A small network was shown many inputs. Here are its activations along a few directions, one row for each input.
In each table, some parts of the input vary, and every possible input appears once, in random order.
A made-up example of a description, with smaller parts first: one of 3 separate values, together with either a single point or one of 9 places along a line or (one of 4 places along a line, together with one of 8 places around a ring).
Shared parts are said once, and a part with two or three values counts as separate values.

Other details of the inputs shift rows strongly along two fixed directions, in all tables alike. That doesn't count.

A family of inputs:
x1: [ 10   1 -11   5  -6  -7  21  20   0   2  15  -9   6 -21]
x2: [ -2 -16  -8 -12   7  16  -3 -20   1 -25 -21  11  14  33]
x3: [ -5  11   2  13   0 -19  15  13  -9  10   1   1   0 -26]
x4: [ -9  -3 -11  18  10  15  -2 -18  -7 -19 -17  30  22  32]
x5: [-11 -21 -19 -13 -24  22  -2  23   2  -8  -2  34 -16  -5]
x6: [ -3  19  13  -7  27   1   4 -19  -3   0  -7 -32  -5   0]
x7: [ -9   6  17  -2  13  20   2 -53  -2 -19 -13  -1   6  34]
x8: [-13  -6   1  -2   7  10   3 -23   1  -9 -22   6  -2   5]
x9: [  0  -6   1 -20   7  33  -1 -15   5  -8  -3   9  18  31]
x10: [ 15   2  18 -15  14 -13  11 -25  -1 -17   9 -28   6  19]
x11: [  6  -5   0  -7   2 -18   5   7   8   8   0  -4 -19 -26]
x12: [ 11   5  -8 -13  -6 -17   6  18  -4   4  10   8   0 -21]
x13: [  1  -5   2   1  10  27   5 -16  14 -12  -2  -6  24  30]
x14: [ 10  11  -9  -1   5  -6  13  20   5   5  18 -38  -9 -11]
x15: [ -8  -8 -17  13 -18  18 -46  16 -18  17  -7  20  -4   2]
x16: [ -1  -2   6   7  -2   1  -3 -16   3 -26   3  -2   8  29]
x17: [  3   9   9  -2  24  -6  18 -22  -6  -1  -5 -13  12 -10]
x18: [  9  10  -6 -24   1  -2   6  22  -1   8  16 -20 -18 -13]
x19: [  7   9  14  -4  -2 -17   5  -5   5  10  18  -5 -23 -19]
x20: [  9   1  10   3  -8 -14  18  15   4  -3  30 -27  -9 -17]
x21: [ 16 -28   4  17  13 -16  -7 -13 -12   6 -14 -34  19  -2]
x22: [ -1 -17  -3  21 -38  16 -40  16 -20  12   1  39 -17  -7]
x23: [ 13   1   8 -17 -11  -7  15  14  -3   4  28 -13 -21 -19]
x24: [ -7  -5   8  10  16 -21  18 -16   1  -7 -17 -28   9   0]
x25: [  6   6   6  -3 -10 -15   2  21  12  14  10  -4   1 -17]
x26: [ 10  15  -6  -1   3 -21   3  19   4   4  10 -31  -7  -9]
x27: [ -7   9 -14 -17 -15  13 -19  20  -1   0   0  21 -17   4]
x28: [-10   3 -21  -1 -20  13 -14  14  -2   9   2  58 -12 -13]
x29: [  4  16   2   7  23 -16   5  -5   0  -2  -4 -32   0  12]
x30: [-26  16 -11   8 -15   8 -14  15  -7   9  -8  22 -17   0]
x31: [-27   6   3  14 -30   6 -12   6  -3   2   3  36 -20  -4]
x32: [ -9  -2   8  12   2   9  -4 -27   1 -23  -7  12   6  40]
x33: [  0  -8  -2  10  -3 -28  10  15   7   3  -4  -9 -11 -21]
x34: [ -2   1   1 -19 -14  11 -12  11   7   8   3  25  -1   1]
x35: [  9   0  -8 -17  -2  -6  16  17  -5   4  17  -1   2 -21]
x36: [-15   8   7  -6  -9  20  -6  -4   7  18  -6  29  -8  -8]
x37: [-11   6  15   7  10   5   5 -19   6   5 -12  -1  15  14]
x38: [ -5 -20 -21  21 -27  15 -36  25 -19  19  -1  49   6 -17]
x39: [ 10 -18  11  13  12  21 -27 -25  -8   5 -19  -1  35  29]
x40: [ 12   6  21 -11  31  -8   9 -24  14  10   3 -24  10   2]
x41: [ 10 -14  -6   2  -1 -17  26  19   7  -3   8 -32  -2 -22]
x42: [-10 -19 -13   9   1  12  -4 -15   7 -30 -22  10  18  34]
x43: [  2   3  12   4  14  -1   2 -13   8   1  -9  -2  15  18]
x44: [ 12   4  -5   6   0 -23  14  19  -1   2  11 -11   8 -21]
x45: [  5  17   0 -10   9 -12  -3  10   3  14   8 -12 -24 -19]
Description of these inputs: one of 5 separate values, together with either a single point or (one of 2 separate values, together with one of 4 places along a line).
The inputs of x22 and x38 match in every part but the choice among 5 separate values. If x31 is changed in the same way as x22 into x38, which row does it become?
> x3
The inputs of x29 and x43 match in every part but the choice among 5 separate values. If x30 is changed in the same way as x29 into x43, which row does it become?
> x37
Which other rows does x14 become when the choice among 5 separate values takes its other values? List them by row number.
> x1, x13, x20, x41
Which other rows does x34 become when the choice among 2 separate values takes its other values? List them by row number.
> x25
Which other rows does x19 become when the choice among 5 separate values takes its other values? List them by row number.
> x11, x28, x40, x45
Which other rows does x16 become when the choice among 2 separate values takes its other values? List them by row number.
> x10
